A small network was shown many inputs. Here are its activations along a few directions, one row for each input.
In each table, some parts of the input vary, and every possible input appears once, in random order.
A made-up example of a description, with smaller parts first: one of 8 places around a ring, together with either a single point or one of 11 places along a line or (one of 3 separate values, together with one of 6 places along a line).
Shared parts are said once, and a part with two or three values counts as separate values.

Other details of the inputs vary at random and push rows far along three fixed directions, the same in every table; ignore that.

Rows:
r1: [ 18   1  -4 -11  21   8   4  13  -4  -4   6   3   8  17]
r2: [  8   7   3  48 -84 -31 -35 -12 -23 -62  -3 -44  37 -83]
r3: [ -2 -28  10  34 -28  -6  22 -41  16  23 -15 -18  15  13]
r4: [-17 -15  19  38 -40 -20  26 -40  10  17 -18 -23   5  -4]
r5: [-21 -15  25 -31  26   5   8 -33  26  47 -36  52  56   6]
r6: [-12   9  22 -38   4  -2 -30   5 -10 -11 -33  44  64 -53]
r7: [ -7  15 -16 -16  16   8  -2  11   6   7  20  16 -12   5]
r8: [-41 -16  28 -28  19   7  18 -31  36  37 -32  59  49  -2]
r9: [ -7   7   1  -7  24   2   3  20  -5   5   8  13 -20  -1]
r10: [ -3  11  -3 -11  17  10  -6  12  -1  10  17  17 -14   7]
r11: [  4  -2  -4 -11  21  11  -1  20 -11   0  -5   0 -15  11]
r12: [  1  14 -16 -20  13   6  -5   9  -5   7   8   7 -14  11]
r13: [ 14  -4  -5 -10  21  11 -13  10   0   2   1   4 -12  14]
r14: [ -4 -19  15  50 -42 -13  20 -33   7   4 -23 -32  13 -12]
r15: [ 33   8 -37  34 -28 -13  13  17 -12 -37  54 -62 -61  38]
r16: [ 10  14  -8 -15  13   8 -11  17 -15   3  12   2 -21  10]
r17: [ -3   0  -8 -17  25  11  -1  16  -6  -2  -2   2 -11  13]
r18: [ 20  15 -31  18 -25 -12  22  13  -9 -16  49 -51 -58  42]
r19: [  6   9   3 -14  12   6   3  14   3   3  21  17  -4  15]
r20: [-15  12 -12 -16  15   8   1  14   1   0  14  15 -19   0]
r21: [-11   9 -10 -25  19   7   0  14  -6   6   0  11 -17  12]
r22: [  4  -3  -4 -10  21   9 -10  20  -1  -5  -4   3 -19  13]
r23: [ 17   1  -7  -7  18  13  -9  15 -12   1   5  -4 -12  12]
r24: [ 34   6 -30  37 -26 -13  14  11  -8 -32  49 -59 -55  33]
r25: [ -4  15 -10 -11  20   8  -2  10   3   7  22  15 -11   6]
r26: [-23 -31  32 -22  34  12  15 -25  26  45 -56  54  55  15]
r27: [ -3   5   1 -14  25   2   4  17 -11   8  -6   7 -22   8]
r28: [-11   8  -4 -13  17   8   1  19  -3   4  12  15 -22   4]
r29: [ 12   7   2 -19  10   3   0  12  -6   5   9   8  -4  19]
r30: [  7  -1   2  -3  27   7  -7  19   3  -6 -11  -2 -18   4]
r31: [  0 -16  13  62 -58 -22   7 -33   9 -13 -18 -42   8 -28]
r32: [  4  14 -10 -16  17   6  -5   8  -8   6  10   5 -13   9]
r33: [  50   44   -6  -19  -30   -9  -81   62  -65  -99   13   -8   61 -116]
r34: [  6   0 -10 -16  26  12  -3   7  -2   6   1   5  -4  16]
r35: [ -4   7  -5 -18  14   5   0  17 -11   4   0   5 -23  10]
r36: [  6  -2   0  -9  31  12   3  19  -5   3 -11   0 -16   9]
r37: [-21 -14   9  26 -25 -10  29 -47  33  29   4  -3  15   9]
r38: [ 12   2  -7 -11  25   9 -11   6   2  -2   7   2 -11  12]
r39: [ -3  -1  -8 -13  20   6 -10  13   2  -7   0   3 -15  13]
r40: [-25 -16  14  33 -41 -13  32 -37  21  16  -1 -13  -2   4]
r41: [ -3 -18   4  49 -50 -19  12 -29   8  -6  -9 -34  -2  -4]
r42: [ 10   3  -8 -12  27  14  -3   5  -4   5   3   3  -6  14]
r43: [-14 -21   4  37 -36 -12  26 -36  12   8 -12 -27   9   9]
r44: [-19 -11  22  11 -32 -14   6 -31   5  10 -27   2  29 -19]
r45: [  9   0 -12 -14  20   7 -12   8   1  -6   7   3 -11  13]
r46: [ 27  11  18 -17 -17  -6 -67  21 -30 -49 -22  25  79 -96]
r47: [-24 -18  21  38 -33 -17  32 -39  21  21  -7 -11   5  -3]
r48: [-16  -2   9   0 -20  -8   3 -26  21  11  -3  16  38 -25]
Description of these inputs: one of 2 separate values, together with one of 4 places along a line, together with either a single point or one of 5 places around a ring.
- Changing only the choice among 2 separate values turns r31 into r30. The same change can be made to r5. Which row results? => r32
- Changing only the choice among 2 separate values turns r24 into r38. The same change can be made to r29. Which row results? => r16
- Change only the choice among 2 separate values in r12. List by row number the other rows that result. => r18

Rows:
r49: [ -3   5 -24  -1 -14  -4  13 -16   0  21   9 -25 -15  30]
r50: [ -18  -39   23   63  -88  -20  -43  -63   -5  -34  -54  -42   63 -107]
r51: [-45   9  27 -54  51  23   5  18  19  35 -12  88  44  -4]
r52: [ -1  -1 -31   5  -4  -3  -4 -20   9   9  20 -20 -20  30]
r53: [ 24  -9  -2  30   2   3   9  -3  22   4  19 -14 -14  30]
r54: [ -4  41   7 -41  20   3 -35  44  -3 -33  29  36  10 -62]
r55: [  5 -18  -3  22   5 -14  34  11   5 -12 -11 -17 -14  30]
r56: [-43   4  31 -60  47  16  -1  10   8  48 -21  91  26   1]
r57: [-25  10 -20  10   3  -7   8 -16  10  15  26 -11 -48   0]
r58: [ 22  -8   3  27   4  -3  30   3  -1   0  17 -22  -7  26]
r59: [ 12 -21  -8  21  -2  -3  10   8  19 -18   1 -14 -28  28]
r60: [ 51  24 -13  -7  15  12 -68  53 -46 -56  19  -7   6 -51]
r61: [-24  14 -22   7 -12   3  18  -7   0  23  15  -2 -46   7]
r62: [-10  -9  37 -45  57   7  -2  11   6  17 -65  54  32  21]
r63: [ 66  41   3 -19  -2  -5 -55  75 -74 -68  26 -20  -1 -55]
r64: [  1   1 -15   2 -17  -3  33  -7   3  -4  26 -14  -5  35]
r65: [ -2 -14  -5  10   6  10  16   2  -3  -1 -21 -35 -28  29]
r66: [  3  -2  -6 -12 -20 -10  24 -11  -4  16  14 -12 -18  37]
r67: [  7   3 -18   5 -13  -2  12 -17  19  -7  32 -10 -12  33]
r68: [-13 -32  37  37 -40  -4  -5 -77  15  43 -70  -5  72 -60]
- What is each input in this table made of? => one of 4 places along a line, together with one of 5 places around a ring
- Change only the place on the line of 4 in r66. List by row number the other rows that result. => r56, r62, r63
- Change only the place on the ring of 5 in r66. List by row number the other rows that result. => r49, r52, r64, r67
